Each row below holds a small network's activations on one input, seen along a few directions.
Each table varies a few parts of the input and shows all the possible inputs, shuffled.
Descriptions start from the smaller parts, as in this example, which fits no table here: line(6) and (point or line(9) or (values(2) and ring(5))).
Shared parts are said once, and a part with two or three values counts as separate values.
In the rows, 128 means zero.

Other details of the inputs vary at random and push rows far along three fixed directions, the same in every table; ignore that.

A family of inputs:
row 1: [ 93 151 160 109 107 132 140  89 126 133 138  83 144]
row 2: [159 130  92 141 158 123 140 132 114 110 118 133  94]
row 3: [116 210 130 116 126 117 161 126 138 129 135 130 137]
row 4: [121 174 141 136 147 116 145 109 108 158 104 136  81]
row 5: [128 110 132 115  87 131 116 123 127 117 153 104 159]
row 6: [141 124 115 146 131 175 121 170 135 117 144 140 158]
row 7: [126  43 113 148 132 113 133 110  94 136 131 142 112]
row 8: [150  85 121 118  95 159  96 139 154 120 158 127 162]
row 9: [ 86 121 158 108 123  98 136  72 100 148 113 112 114]
row 10: [163 136 111 153 167 151 147 187 127 138 127 145 133]
row 11: [157 180 112 161 140 123 179 157  86 135 131 145 115]
row 12: [150 117 111 106 145 109 141 111 112 121 102 152 100]
row 13: [145 142 128 120 106 147 126 125 166  95 109  97 131]
row 14: [139 185 134 142 126 159 136 166 124 123 131 125 136]
row 15: [154 102  95 172 158 124 127 145 130 126 142 167 108]
row 16: [166 100 105 125  96 158 109 150 172  83 130 116 159]
row 17: [105 136 127 132 104 119 119 112 127 129 135  91 126]
row 18: [149 144 137 126 128 147 124 170 141 128 133 102 142]
row 19: [105  72 141 124 125 104  98 109  99 140  97 145  95]
row 20: [154 138  91 142 131 151 155 165 132 128 147 156 158]
row 21: [135 141 123 140 142 148 137 133 131 145 131 143 127]
row 22: [127 131 151 107 121 131 110 141 160 122 143 110 155]
row 23: [134 102 119 142 147 113 132 120 129 137 129 163  99]
row 24: [122 170 138 124 143 108 138 113 110 155 102 147  98]
row 25: [115  94 128 128 143 104 112 122 112 126 112 169 110]
row 26: [138  68 138 103 118 123  93 141 132 129 122 126 144]
row 27: [131 211 144 133 138 135 155 126 124 151 117 125 108]
row 28: [109  90 139 107 115 115  97  91 150 130 138 133 126]
row 29: [154 111 102 128  91 151 125 161 143 113 160 131 170]
row 30: [151  96  97 152 152 138 130 145 122 142 129 174 122]
row 31: [124 149 138 121 139  89 157 106  99 134 120 157 119]
row 32: [155 124 119 133 113 162 113 171 131 112 144 144 160]
row 33: [109 209 130 134 124 126 150 121 145 119 147  99 138]
row 34: [132 114 113 159 146  95 147 120 100 121 135 144 113]
row 35: [149 165 134 117 136 140 127 168 155 118 147 126 165]
row 36: [130  89 123  98 126 111 118  91 124 115 111 120  98]
row 37: [131 219 147 135 159 122 144 158 119 143 106 102 120]
row 38: [111 168 145 135 157 110 146 124 110 135 104 157  96]
row 39: [142  74 105 156 148 138 127 132 120 147 125 164 108]
row 40: [104 128 145 125 120 164 110 127 141 124 132 109 146]
row 41: [141 180 119 134 128 148 163 150 122 125 151 125 164]
row 42: [144  55 124 130 139 102 108 149 110 141 105 147 109]
row 43: [108 124 135 147 139 116 105 123 101 133 105 125 100]
row 44: [112 132 160  99 153  81 125 107 118 148  95 150 108]
row 45: [ 93 107 170  94 129  90 109  96 116 155  86 100  97]
row 46: [157  96 113 147 165 129 133 172 115 144 114 162 125]
row 47: [121  51 105 133 120  90 126 114 121 129 129 162 107]
row 48: [ 75 130 170 100 128  99 107  79 121 135 102 127 103]
row 49: [110  65 130 130 123  88 128  89 104 125 131 135 106]
row 50: [136 109 120 140 134  96 152 123 102 127 133 157 118]
row 51: [134  92 129 116 108 151  98 145 150 103 154 142 165]
row 52: [148 125 101 165 139 172 120 155 147 124 157 126 148]
row 53: [159 140 109 160 164 128 130 182 138 118 141 140 137]
row 54: [141 134 127 133  93 145 139 141 126 115 159 102 155]
row 55: [ 91 165 157 102 121 151 108 111 139 129 122 105 150]
row 56: [160 132  89 162 119 141 153 172 121 125 147 142 130]
row 57: [131  82 124 119 110 172  93 145 146 113 149 132 175]
row 58: [132 129 106 145 136 103 161 134 121 132 129 158 108]
row 59: [ 89 115 170  98 140 109 112  97 128 156  96  98 113]
row 60: [152 167 118 137 155 123 153 141 127 137 129 179 122]
row 61: [125 106 130 134 101 154  89 121 153 123 154  90 141]
row 62: [ 97 152 148 101  83 126 122 103 141 133 135  86 141]
row 63: [141  91 119 136 113 154 106 131 165 114 169 126 142]
row 64: [133  75 121 120  95 127 114 125 143 102 169 122 167]
row 65: [159 141 111 139 130 137 141 137 144 102  99 125 110]
row 66: [115 207 126 122 129 138 162 130 133 139 130 119 148]
row 67: [146 112 116  93 108 144 113 117 152  99 142 104 143]
row 68: [ 87 136 166 107 135 129  96 105 144 139 117  71 137]
row 69: [118 141 130 105 103 124 132 117 150 120 147 125 155]
row 70: [137 189 109 143 134 147 169 156 129 137 138 135 145]
row 71: [107 127 144 115 119 106 105  76 141 112  80  90  94]
row 72: [154  82 107 106 109 153 115 124 153  92 146 101 134]
row 73: [129 187 141 122 173 118 149 147 115 153  99 141 124]
row 74: [145 187 119 158 123 137 157 153 109 120 150 107 144]
row 75: [118 106 132 133 132  86 149 100 102 132 125 143 106]
row 76: [ 75 143 144 116 112 127 118  83 138 135 132  74 133]
row 77: [117 163 123 126 130  93 152 119 101 150 104 144 104]
row 78: [105 115 142 131 142 113 117 111 118 127 116 143  99]
row 79: [ 82 166 158 125 130 152 103 107 135 127 124  84 138]
row 80: [114 173 153 109 112 143 122 108 164 126 151 108 145]
row 81: [125 103 149  97 108 131  92 138 147 126 128  99 153]
row 82: [107 139 160  94  88 117 121  92 119 130 134  97 149]
row 83: [ 91 155 141 109 102 143 135 102 149 135 141  85 146]
row 84: [168 110  99 161 127 121 156 164  92 129 139 160 128]
row 85: [127  58 103 142 112 102 126 122 107 139 121 146 100]
row 86: [ 98 153 161  98 100 140  96 114 136 124 125  97 145]
row 87: [152 126  99 167 125 162 144 161 125 109 169 113 167]
row 88: [112 100 145 119  95 157  89 127 141 115 141  95 141]
row 89: [147  61 112 127 114 117 110 116 140 103  94 136 106]
row 90: [108 142 165  86 122 140 106 117 150 137 122  97 162]
row 91: [132 194 139 135 146 120 153 126 112 156 107 144  99]
row 92: [114 123 135  95 144  97 134  70 109 127  90 114  66]
row 93: [144  64 118 141 159 101 117 148 123 134 120 159 103]
row 94: [139 148 113 157 163 143 152 135 117 152 120 158 101]
row 95: [128 142 102 152 151 124 166 134 105 146 118 151 104]
row 96: [116  39 109 130 111 103 112 103 132 121 142 138 110]
row 97: [178 120 104 129 108 159 125 158 162  87 125 132 160]
row 98: [134 116 127 118 101 154 126 129 137 116 163 113 181]
row 99: [138  53 123 133 151  96 112 141 125 133 117 157 106]
row 100: [120 180 147 108 125 159 128 114 150 138 137 116 157]
row 101: [134 175 118 162 171 151 156 160 102 139 110 161 108]
row 102: [ 99 173 142 146 167 101 131 114 104 132 101 143  91]
Description of these inputs: line(6) and (values(2) or (values(3) and line(5))).
Changing only the line(6) part turns row 97 into row 89. The same change can be made to row 90. Which row results?
> row 46
Changing only the line(6) part turns row 54 into row 11. The same change can be made to row 27. Which row results?
> row 4
Changing only the line(6) part turns row 58 into row 96. The same change can be made to row 13. Which row results?
> row 65
Change only the values(2) part in row 72. List by row number the other rows that result.
> row 13
Change only the values(3) part in row 21. List by row number the other rows that result.
> row 80, row 91
Change only the line(5) part in row 84. List by row number the other rows that result.
> row 19, row 42, row 62, row 91

A family of inputs:
row 103: [107 148 155  99 135  93 130  88 114 140  80 113  91]
row 104: [100 174 168  86 114 121 117  90 142 125 103  85 123]
row 105: [106  90 143 113  90 174  81 124 169 119 174  90 181]
row 106: [129  42 108 156 145 107 117 134  90 145 118 172 104]
row 107: [110  91 140 115  96 150  86 115 158 109 148  77 151]
row 108: [137  74 105 128 111 107 134 118 121 119 146 149 132]
row 109: [173  91  77 153 134 110 156 142 109 113 123 176 103]
row 110: [139 103 114 151 124 146 128 160 119 132 151 132 149]
row 111: [157 118  95 168 172 129 140 160 115 134 118 172 100]
row 112: [132  78 129 109 121 134  96 115 151 116 117 128 125]
row 113: [103 205 166 100 141 124 139 111 137 143 116 120 132]
row 114: [140 212 116 144 129 137 174 133 128 118 141 117 130]
row 115: [111 190 149 124 116 162 128 138 144 133 152 100 162]
row 116: [107 129 138 134 156  88 137 101  92 150  85 130  74]
row 117: [162 125 114 132 107 172 119 184 159 102 176 120 191]
row 118: [ 92 137 161 103 143  83 123  90 109 154  94 139  97]
row 119: [122 139 115 144 124 115 159 113 105 135 138 143 120]
row 120: [102  54 150  97 103 106  91  97 130 132 127 108 135]
row 121: [163 136 100 166 147 151 138 176 132 119 138 147 130]
row 122: [167 226 118 138 153 150 165 172 137 121 115 142 130]
What do these inputs look like to the network?
> values(4) and (point or line(4))
Changing only the values(4) part turns row 115 into row 122. The same change can be made to row 106. Which row results?
> row 104
Change only the values(4) part in row 105. List by row number the other rows that result.
> row 111, row 112, row 113
List by row number the other rows that have the values(4) part in common with row 114.
> row 107, row 111, row 116, row 121
